Each row below holds a small network's activations on one input, seen along a few directions.
Each table varies a few parts of the input and shows all the possible inputs, shuffled.
A made-up example of a description, with smaller parts first: one of 5 places around a ring, together with either a single point or one of 11 places along a line or (one of 3 separate values, together with one of 6 places along a line).
Shared parts are said once, and a part with two or three values counts as separate values.

Other details of the inputs shift rows strongly along two fixed directions, in all tables alike. That doesn't count.

Rows:
R1: -.33 .60 -.15 -.14 .43 -.25 .27 .37 .10 .06 -.66
R2: .33 .03 -.23 -.36 -.25 -.67 .22 -.55 -.23 .27 .00
R3: .32 -.60 .39 .45 -.27 .14 -.58 -.07 .06 -.13 .35
R4: .24 -.73 .39 .43 -.12 .07 -.54 .04 .01 -.05 .35
R5: .60 -.34 .65 .26 .00 -.02 -.50 -.08 -.45 -.19 .29
R6: -.41 .67 -.28 -.17 .19 .34 .36 .20 .36 .00 -.15
R7: .11 .37 .53 .53 .46 .44 -.46 .69 -.01 -.58 -.38
R8: .41 -.49 .48 .38 .04 -.22 -.55 -.01 -.51 -.23 .22
R9: -.39 .30 -.33 -.21 .30 .14 .42 .16 .32 -.04 -.64
R10: -.36 .31 .20 .65 .27 .71 -.43 .60 .16 -.68 -.04
R11: .06 -.57 .33 .39 -.06 .20 -.48 -.10 -.35 -.19 .62
R12: .40 -.56 .45 .46 -.27 .23 -.46 -.03 .06 -.06 .39
R13: -.47 .32 -.18 -.16 .28 .09 .31 .27 .44 .15 -.57
R14: -.34 .28 .23 .57 .32 .78 -.37 .47 -.01 -.77 -.11
R15: .20 -.38 .33 .48 -.24 .28 -.45 -.04 -.12 -.13 .75
R16: -.18 .76 -.32 -.08 .25 -.17 .24 .28 .22 -.16 -.68
R17: .11 -.36 -.31 -.42 -.33 -.38 .38 -.47 .07 .37 .10
R18: -.32 .45 -.33 -.20 .15 .21 .40 .06 .37 -.13 -.65
R19: .21 -.20 -.34 -.74 -.37 -.20 .13 -.36 -.31 .45 .15
R20: -.09 -.17 -.43 -.30 -.37 -.39 .28 -.34 .06 .39 .54
R21: .27 -.09 -.25 -.29 -.27 -.77 .19 -.26 -.11 .34 .12
R22: .19 -.19 -.36 -.65 -.42 -.28 .05 -.22 -.12 .51 .24
R23: .41 -.48 .44 .46 .00 -.28 -.62 .10 -.36 -.13 .29
R24: -.09 .74 -.23 -.17 .29 -.05 .44 .20 .05 -.15 -.68
R25: .15 -.09 -.04 -.42 -.06 -.72 .24 -.42 -.34 .48 -.01
R26: .26 -.17 -.14 -.41 -.36 -.24 .29 -.48 .26 .60 .20
R27: .27 -.72 .37 .40 -.23 .07 -.49 .09 .03 -.14 .39
R28: .27 -.11 -.23 -.38 -.22 -.72 .27 -.38 -.26 .25 .05
R29: -.05 .07 .43 .55 .29 .80 -.29 .52 .16 -.65 -.37
R30: -.02 .07 .53 .43 .37 .84 -.32 .48 .15 -.58 -.35
R31: -.66 .50 -.26 -.19 .36 .25 .38 .16 .08 .02 -.35
R32: -.56 .51 -.44 -.17 .19 .22 .45 .22 .16 -.21 -.26
R33: -.10 .75 -.25 -.08 .24 -.08 .35 .32 .20 -.07 -.62
R34: -.18 -.19 -.23 -.31 -.20 -.37 .20 -.39 -.03 .59 .47
R35: -.40 .66 -.28 -.27 .24 .40 .47 .05 .18 -.04 -.23
R36: .05 -.03 -.33 -.33 -.35 -.17 .40 -.60 -.09 .40 .47
R37: .05 -.55 .28 .45 -.10 .12 -.54 .03 -.18 -.10 .70
R38: .02 -.39 -.11 -.42 -.17 -.37 .31 -.53 -.01 .57 .06
Each input here is: one of 2 separate values, together with either a single point or (one of 3 separate values, together with one of 6 places along a line).
Q: The inputs of R5 and R7 match in every part but the choice among 2 separate values. If R19 is changed in the same way as R5 into R7, which row does it become?
A: R22
Q: Change only the choice among 2 separate values in R3. List by row number the other rows that result.
A: R18
Q: Change only the choice among 2 separate values in R35. List by row number the other rows that result.
A: R6

Rows:
R39: .22 -.32 .72 .44 .28 .51 -.43 .25 -.21 -.35 -.07
R40: .38 -.26 .49 .60 -.10 .61 -.51 .22 .23 -.40 -.07
R41: .04 .23 -.41 -.31 -.34 -.34 .59 -.45 .37 .55 .37
R42: .06 -.72 .11 .18 -.37 -.09 -.23 -.51 -.24 .20 .74
R43: .11 -.79 .12 .14 -.37 -.06 -.15 -.46 -.18 .11 .82
R44: .02 -.49 .52 .49 .11 .56 -.47 .20 .02 -.37 -.15
R45: .71 -.54 .47 .00 -.21 -.39 -.24 -.36 -.46 .24 .31
R46: .42 -.27 .51 .49 .13 .06 -.51 .38 -.13 -.57 -.24
R47: -.14 -.31 .30 .47 .16 .26 -.67 .49 -.04 -.33 .12
R48: -.41 .54 -.25 -.06 .27 .39 .38 .13 .08 -.35 -.22
R49: .00 -.48 .65 .46 .21 .49 -.49 .26 .02 -.28 -.11
R50: -.25 -.31 .49 .60 .25 .47 -.39 .33 -.04 -.33 .30
R51: -.27 .57 -.31 -.11 .05 .44 .16 .30 .47 -.08 -.26
R52: .47 -.56 .20 .07 -.50 -.02 -.26 -.26 .00 .30 .79
R53: -.21 -.42 .45 .40 .19 .58 -.47 .45 -.09 -.27 .24
R54: .42 -.28 .29 .11 -.22 -.40 -.28 -.45 -.56 .15 .69
R55: -.15 .22 -.41 -.49 -.12 -.31 .47 -.63 -.10 .46 .28
R56: -.24 .21 -.03 .01 .34 -.05 .11 .36 .39 -.02 -.71
R57: .12 -.11 .30 .47 .08 .17 -.61 .45 -.31 -.50 .02
R58: -.29 .61 -.30 -.15 .28 -.07 .08 .44 .04 -.15 -.48
R59: -.17 -.11 -.62 -.49 -.30 -.50 .35 -.30 .10 .53 .03
R60: -.31 .69 -.15 .11 .36 -.20 .17 .37 .04 -.19 -.42
R61: -.10 .09 -.41 -.68 -.12 -.24 .53 -.41 -.12 .59 .20
R62: -.23 -.40 .30 .39 .05 .65 -.51 .32 -.11 -.37 .18
R63: .08 .26 -.39 -.68 -.18 -.49 .38 -.37 -.26 .48 .08
R64: -.45 .58 -.24 -.01 .26 .37 .30 .08 .01 -.25 -.27
R65: .40 -.44 .09 .29 -.56 -.03 -.24 -.52 .00 .14 .83
R66: .08 .31 -.32 -.44 -.09 -.62 .53 -.44 -.23 .46 .20
R67: -.50 .34 -.29 -.06 .33 .07 .21 .55 .29 .01 -.44
R68: .07 .20 -.58 -.35 -.46 -.24 .63 -.52 .40 .36 .35
R69: -.44 .52 -.19 -.28 .32 .41 .22 .25 .00 -.09 -.32
R70: -.54 .41 -.36 .17 .25 -.01 .20 .30 .28 -.16 -.41
R71: -.29 .79 -.16 -.01 .35 .04 .19 .20 -.07 -.26 -.34
R72: -.03 -.27 -.21 -.52 -.14 -.37 .56 -.46 .19 .70 -.10
R73: -.17 .39 .02 -.16 .34 .33 .19 .10 .11 -.13 -.58
R74: .40 -.15 .71 .42 .22 .24 -.57 .27 -.33 -.44 -.18
R75: .19 -.74 .15 .04 -.30 -.36 -.42 -.18 -.20 .32 .61
R76: .03 .50 .05 -.15 .30 .05 .11 .19 -.01 -.19 -.66
R77: .46 -.49 .13 .21 -.35 -.55 -.27 -.33 -.39 .00 .66
R78: .09 -.03 .47 .71 .01 .52 -.52 .27 .16 -.42 .37
R79: -.43 .50 -.31 -.24 .22 .47 .24 .18 .00 -.18 -.36
R80: .15 -.28 -.38 -.47 -.25 -.64 .44 -.37 .28 .45 -.19
R81: -.22 .51 -.36 -.16 .18 -.03 .22 .46 .07 -.28 -.46
R82: -.26 .69 -.25 -.26 .28 .15 .14 .29 -.08 -.17 -.41
R83: -.30 .65 -.22 .15 .11 .36 .18 .19 .49 -.18 -.13
R84: -.67 .39 -.16 .02 .34 .30 .28 .24 .26 -.07 -.25
R85: -.21 .17 -.02 .05 .36 -.07 .19 .41 .38 .02 -.70
R86: -.15 .35 -.04 -.12 .25 .38 .24 .07 .09 -.20 -.62
R87: -.01 .45 -.03 -.05 .31 -.19 .07 .31 .15 -.15 -.74
R88: .17 .04 .39 .54 .14 .29 -.40 .26 -.36 -.67 .20
R89: -.31 -.11 -.46 -.64 -.22 -.22 .44 -.38 .08 .64 .17
R90: .16 -.18 .30 .51 -.16 .69 -.55 .31 .10 -.43 .26
R91: -.11 -.30 .27 .66 .14 .19 -.46 .40 .02 -.53 .17
R92: .75 -.56 .33 -.07 -.34 -.32 -.21 -.45 -.41 .03 .32
R93: .13 .20 -.52 -.71 -.28 -.42 .49 -.39 -.21 .31 .08
R94: .24 -.46 .29 .07 -.21 -.14 -.23 -.54 -.43 .20 .80
R95: .65 -.61 .36 .10 -.49 -.09 -.28 -.43 .11 .34 .43
R96: .71 -.51 .34 -.01 -.33 -.32 -.29 -.49 -.46 .11 .25
R97: -.13 .14 -.49 -.73 -.18 -.21 .42 -.52 -.11 .53 .18
R98: .01 .43 -.10 -.01 .24 -.15 .13 .30 .12 -.21 -.81
R99: .08 .01 .34 .69 .15 .04 -.54 .33 -.29 -.56 .07
R100: .07 -.79 .15 -.06 -.34 -.01 -.37 -.36 -.23 .31 .72
R101: -.25 .71 -.21 .03 .24 .09 .22 .17 -.11 -.32 -.36
R102: .16 -.64 .14 .26 -.25 -.48 -.40 -.34 -.16 .24 .69
R103: .12 -.41 .53 .55 .22 .16 -.64 .38 .10 -.34 -.21
R104: -.18 -.46 .30 .35 .05 .67 -.44 .37 -.06 -.46 .23
R105: .10 .24 -.40 -.65 -.14 -.50 .47 -.32 -.24 .52 .09
R106: -.12 .31 -.06 -.19 .25 .39 .34 .11 .15 -.27 -.57
R107: .50 -.65 .45 -.06 -.22 -.13 -.25 -.53 -.36 .27 .40
R108: -.27 .58 -.26 -.12 .06 .42 .22 .35 .46 -.04 -.29
R109: .31 .01 -.26 -.44 -.36 -.32 .53 -.44 .43 .66 -.04
R110: -.01 .43 .03 -.03 .33 -.19 .10 .34 .12 -.13 -.76
R111: -.56 .47 -.24 .13 .37 -.05 .19 .38 .30 -.08 -.38
R112: .14 -.13 .43 .47 .20 .10 -.56 .56 -.29 -.38 .07
R113: .01 -.30 -.34 -.57 -.27 -.28 .56 -.52 .22 .48 -.09
R114: -.53 .42 -.22 .16 .40 -.06 .26 .43 .32 -.06 -.36
R115: .05 .19 -.45 -.57 -.19 -.70 .34 -.24 -.13 .51 .01
R116: -.67 .41 -.22 .03 .33 .33 .23 .21 .28 -.11 -.25
R117: .47 -.86 .24 .14 -.34 -.43 -.36 -.35 -.08 .25 .25
R118: -.22 .62 -.28 -.22 .19 .19 .17 .27 -.13 -.24 -.45
R119: .33 -.64 .12 -.15 -.38 .06 -.21 -.43 -.42 .08 .74
R120: .33 .00 -.19 -.46 -.13 -.85 .41 -.32 -.02 .55 -.22
R121: -.08 -.40 .24 .46 .08 .32 -.53 .52 -.01 -.48 .11
R122: -.06 -.21 -.26 -.56 -.18 -.33 .43 -.54 .21 .62 -.10
R123: -.01 .41 -.07 .01 .08 .36 .14 .19 .57 -.07 -.51
R124: -.05 -.09 .55 .54 .30 .48 -.39 .26 -.28 -.42 .31
R125: .02 .27 -.43 -.34 -.15 -.82 .34 -.41 -.10 .42 .13
R126: .03 .38 -.17 -.03 .00 .41 .32 .21 .60 -.19 -.54
R127: .06 .22 -.36 -.31 -.11 -.85 .46 -.32 -.10 .49 .15
R128: .50 -.59 .06 .03 -.63 .09 -.23 -.33 .03 .12 .78
Q: The inputs of R99 and R127 match in every part but one. If R118 is changed in the same way as R99 into R127, which row does it become?
A: R105
Q: The inputs of R124 and R55 match in every part but one. If R120 is changed in the same way as R124 into R55, which row does it become?
A: R87
Q: What do these inputs look like to the network?
A: one of 3 separate values, together with one of 5 places along a line, together with either a single point or one of 5 places around a ring
Q: Change only the place on the ring of 5 in R58. List by row number the other rows that result.
A: R47, R82, R97, R100
Q: Change only the choice among 3 separate values in R104. List by row number the other rows that result.
A: R43, R113
Q: Which other rows agree with R53 in the place on the line of 5 and the choice among 3 separate values? List them by row number.
A: R52, R61, R67, R105, R112
Q: Change only the place on the ring of 5 in R54. List by row number the other rows that result.
A: R60, R84, R94, R111
Q: Change only the place on the line of 5 in R51. List by row number the other rows that result.
A: R52, R90, R108, R128
Q: Which other rows agree with R44 in the place on the line of 5 and the choice among 3 separate values? List them by row number.
A: R40, R86, R96, R98, R117

Rows:
R129: .00 .11 -.02 -.18 .26 .03 .00 .44 .14 -.21 -.89
R130: -.34 .11 -.14 -.08 .19 .57 .18 .22 .56 -.12 -.33
R131: -.49 .18 -.69 -.71 -.06 -.10 .66 -.37 .19 .46 .12
R132: .54 -.25 -.02 -.06 -.48 -.53 -.12 -.27 .04 .31 .30
R133: .72 -.07 .66 .26 -.15 .67 -.36 -.12 -.28 -.49 .06
R134: -.29 .60 -.73 -.41 -.17 -.49 .53 -.32 .14 .40 .13
R135: -.44 .33 .03 .05 .54 .00 .04 .24 -.14 -.21 -.52
R136: .06 -.20 -.14 -.03 -.40 -.38 -.03 -.38 -.19 .18 .76
R137: -.67 .23 -.09 -.11 .31 .61 .10 .35 .04 -.01 -.19
R138: .10 -.30 .65 .58 .27 -.01 -.60 .28 -.50 -.35 .20
R139: .06 -.36 -.26 .01 -.32 -.26 .04 -.40 -.25 .26 .66
R140: .48 -.32 .63 .58 .12 .06 -.57 .33 -.02 -.30 .08
R141: -.10 .15 -.40 -.57 .06 -.60 .65 -.41 .26 .57 -.60
R142: -.09 .27 .14 .15 .33 -.04 .14 .35 .22 -.12 -.68
R143: .32 -.19 .04 -.10 -.08 -.62 -.07 -.29 -.36 .30 .51
R144: -.21 .39 -.16 .17 .03 .23 .13 .30 .50 -.26 -.29
R145: .11 -.68 .09 -.28 -.38 .10 -.01 -.41 .13 .60 .36
R146: .48 .12 .56 .23 .06 .64 -.43 -.09 -.65 -.55 .32
R147: -.16 .52 -.18 .23 .07 .17 .06 .26 .52 -.18 -.33
R148: .11 -.55 .53 .49 -.04 .44 -.42 .20 .11 -.34 .16
R149: -.04 -.47 -.05 -.15 -.29 -.24 .07 -.40 -.27 .25 .61
R150: -.21 .64 -.20 .09 .22 -.03 .00 .50 -.02 -.27 -.23
R151: .28 -.51 -.04 -.39 -.20 -.57 -.18 -.27 -.57 .23 .13
R152: -.21 .24 -.23 .21 .11 .34 .20 .28 .42 -.17 -.34
Q: The inputs of R145 and R137 match in every part but one. If R152 is changed in the same way as R145 into R137, which row does it become?
A: R139
Q: What do these inputs look like to the network?
A: one of 2 separate values, together with either a single point or one of 11 places along a line
Q: Change only the choice among 2 separate values in R142. List by row number the other rows that result.
A: R138
